These are the activations of a small neural network, seen along a few directions. Each row is one input.
Each table varies a few parts of the input and shows all the possible inputs, shuffled.
A made-up example of a description, with smaller parts first: line(6) and (point or ring(11) or (values(2) and ring(8))).
Shared parts are said once, and a part with two or three values counts as separate values.
In the rows, zero is written as 128.

Other details of the inputs shift rows strongly along two fixed directions, in all tables alike. That doesn't count.

A family of inputs:
row 1: [177 109  96  97  85 107 101 119 119 146  98  78 117 161 163 117]
row 2: [154  95  97 147  42 138 138 111 134 166 174 134 137 121  97 182]
row 3: [169 103  75 130  91 125 126 108 113 121 149  94 149  99 113 155]
row 4: [180 102  83 135  84 120 111  86 113 131 170  87 118 104  86 194]
row 5: [125  86 102  96  70 115 142 103 130 190 124 131 119 156 147 149]
row 6: [113 145 169 110 108 109 128 143 123 156  95 145 111 194 171  88]
row 7: [171 107  90  76  84 100  95  79 112 169 111  71  93 151 167 156]
row 8: [ 86 165 192 143 170 106 130 153 145 147  65 154 127 178 184  70]
row 9: [169  91  72 124  74 126 118  95 103 126 170  84 138  99 100 173]
row 10: [119  99  96 137  92 143 152 112 135 148 180 155 143 106  88 180]
row 11: [172  72 105 124  67 171 142  82 127 148 154 116  93  75  84 155]
row 12: [153 129 100 135 131 122 115 118 124 111 127 100 144 109 123 128]
row 13: [112 164 153 117 195 105  97 148 129 108  79 112 126 140 170  90]
row 14: [ 83 181 157 129 221 134 122 166 100  43 153 140 146 112 117  99]
row 15: [164 104  70 128 106 129 117 108 129 131 145  91 147  85 119 165]
row 16: [131  99 125 162 131 198 169 135 133  79 170 149 142  34  57 126]
row 17: [108 138 155 171 133 129 134 165 151 134 118 156 152 138 127 110]
row 18: [202  91  69 101  53 101  94  98 133 174 100  70 116 146 154 141]
row 19: [142 103 100 172  75 149 147 138 149 148 162 143 166 101  95 158]
row 20: [107 125 118 187 117 165 174 148 132 102 188 162 186  73  72 154]
row 21: [158 125 110 143 121 121  97 141 134 115 120  98 142 113 112 129]
row 22: [ 94 185 210 130 166 113 124 160 133 126  99 166 100 198 155  90]
row 23: [ 77 160 159 189 175 165 163 158 131  78 203 181 159  77  57 167]
row 24: [103 166 219 113 199 147 130 136 130  95  83 154  62 143 135  65]
row 25: [136  95 115 121  58 116 141  99 119 186 125 120 120 157 154 142]
row 26: [123  91  85 151  97 147 158 124 153 154 160 152 163  91  97 167]
row 27: [107 134 155 102 124 114 141 133 134 177  77 134 116 179 207  97]
row 28: [106 167 149  75 202 105 111 150 119  99  73 123 118 172 175  69]
row 29: [133 164 139 127 158 129 102 147 111  70 147 123 129 133 106 117]
row 30: [162  82  93 127  40 110 137  87 147 216 100 108 125 151 169 148]
row 31: [147 120 107 147 134 118 106 123 129 115 119  94 143 105 122 134]
row 32: [106 144 203  89 174 147 132 134 117 112  70 141  67 151 165  40]
row 33: [146  94 111  93  54 108 126  82 132 219 109 108  95 174 187 160]
row 34: [147  74  96 105  62  93 126  95 158 231  77 118 114 164 175 144]
row 35: [ 72 163 174 105 182 120 149 162 138 130  85 173 131 177 175  73]
row 36: [107 178 170  81 208  95  96 134 120 100  88 126  85 182 157  96]
row 37: [ 99 140 132 195 134 174 169 181 135  78 197 178 192  75  58 141]
row 38: [ 76 138 132 181 149 170 170 161 118  82 210 177 181  66  65 158]
row 39: [131  96 130 182 138 188 151 136 147  91 158 147 141  27  53 131]
row 40: [168  79  55 130  95 117 112 105 137 143 143  97 148  83  94 175]
row 41: [128 149 132 131 166 126 112 125 113  91 153 111 117 110 104 153]
row 42: [151  89 122 146 113 180 150 115 145 122 134 129 118  60  93 121]
row 43: [135 153 125 167 157 145 114 151 115  53 193 131 143  90  49 160]
row 44: [ 81 177 187 173 179 138 151 154 128  90 159 179 137 131  98 128]
row 45: [ 87 179 196 118 165 108 132 137 123 134  93 161 107 197 180  80]
row 46: [143  91 110  95  69  99 130  86 140 212 111 128  88 175 153 168]
row 47: [ 88 162 169 128 169 121 141 150 145 144  88 156 133 157 180  88]
row 48: [103 171 149  94 214 108 107 151 131  92  76 128 123 159 165  69]
row 49: [157 112  93  91 112 109 113 110 116 146 106  83 122 136 169 133]
row 50: [143 154 144  86 141  93  94 105 107 128  84  93  88 183 180  97]
row 51: [ 82 177 149 114 223 130 123 166 105  43 150 154 146 120 102  97]
row 52: [112 124 149 131 123 107 128 131 148 185  80 135 123 157 185 113]
row 53: [170 112 102  86  79 101  93 112 107 145 108  80 104 166 154 123]
row 54: [100 158 117 144 201 156 129 152 113  34 202 152 162  71  49 151]
Each input here is: line(6) and (point or (values(2) and line(4))).
- The inputs of row 20 and row 25 match in every part but the line(6) part. If row 28 is changed in the same way as row 20 into row 25, which row does it become? => row 51
- The inputs of row 3 and row 4 match in every part but the line(6) part. If row 1 is changed in the same way as row 3 into row 4, which row does it become? => row 43
- Change only the line(4) part in row 8. List by row number the other rows that result. => row 17, row 34, row 52
- Change only the values(2) part in row 25. List by row number the other rows that result. => row 9
- Change only the values(2) part in row 54. List by row number the other rows that result. => row 10
- List by row number the other rows that have the line(6) part in common with row 18. => row 12, row 15, row 19, row 26, row 30, row 42, row 47, row 48

A family of inputs:
row 55: [122 126 123 152 159 136 126 128 131 110 126 120 145  81 115 125]
row 56: [ 93 153 171  97 193 135 134 161 125  90  79 154 119 151 154  42]
row 57: [124 152 119 149 149 105 114 153 130 107 123 118 168 137 130 118]
row 58: [113 174 150 136 158  99 111 141 113  99 137 135 131 169 128 123]
row 59: [166 101 104 120 108 120 106 119 154 165  91 100 116 121 144 136]
row 60: [160  95 111 121  86 127 124 107 121 152 101  91 120 118 152 107]
row 61: [141 100  84  81  73  94 118  96 112 176 138 112 114 174 143 168]
row 62: [108 163 164 114 188 153 137 159 122  81 104 137 132 122 155  61]
row 63: [116  95 117 146  33 107 162 117 158 237 119 161 146 178 170 161]
row 64: [106 164 122 117 172 116 127 154 121 104 124 127 159 138 162 113]
row 65: [136 121  92 140 107 102 116 123 121 139 127 100 161 127 146 144]
row 66: [ 76 167 184  89 214 121 126 138 121  98 103 163  90 162 139  87]
row 67: [104 177 185 135 203 122 115 138 125  87 110 143 102 145 122 100]
row 68: [139 100 130  73  93 121 127 100 113 159 105 119  75 171 148 107]
row 69: [114  96  83 145 148 159 148 129 138  99 170 142 163  49  63 157]
row 70: [134 124 124 141 123 176 152 127 107  82 196 136 132  75  74 154]
row 71: [ 94 152 127  97 172  98 121 154 125 117 100 139 148 169 163  92]
row 72: [150 124 137 115 121 123 105 114 141 148 114 117  88 143 128 148]
row 73: [133 141  99 174 117 146 125 154 125  89 217 140 171  89  49 195]
row 74: [ 93 104 151 198  83 185 198 147 155 148 176 202 165  83  82 143]
row 75: [182  96 117 111  57 119 115  85 118 162 117  95  85 151 130 134]
row 76: [101 189 162 130 196 102 104 187 138  96  88 138 150 172 166  79]
row 77: [115 171 183 132 186 127 119 159 129  84  72 137 123 149 153  40]
row 78: [141 130 101  93  97 106 119 104 108 153 146 105 118 164 160 165]
row 79: [153 110 101 180 115 179 139 157 142  82 179 134 170  44  50 144]
row 80: [128 115  97 148 154 164 144 131 135  96 166 127 162  49  90 158]
row 81: [148 111 137 127  93 135 128 101 106 131 139 110 102 121 121 132]
row 82: [120 146 144 142 181 120 118 137 142 104  96 127 129 116 128  97]
row 83: [101  97 147 161  84 142 175 118 168 208 121 179 132 128 138 148]
row 84: [161  96 103  87  89 123 123  75 124 175 125  98  83 132 152 172]
row 85: [150 115 108 101  72  81 103  90 109 180 118  89 107 182 170 157]
row 86: [147 120 122 174 108 178 139 146 127  81 202 142 140  64  36 165]
row 87: [156 101 126  98  93 102 107  74 118 183  97  87  75 152 164 151]
- What is each input in this table made of? => values(3) and (point or (values(2) and line(5)))
- The inputs of row 58 and row 67 match in every part but the values(3) part. If row 76 is changed in the same way as row 58 into row 67, which row does it become? => row 59
- Change only the line(5) part in row 72. List by row number the other rows that result. => row 66, row 67, row 84, row 87
- Change only the values(3) part in row 69. List by row number the other rows that result. => row 56, row 71
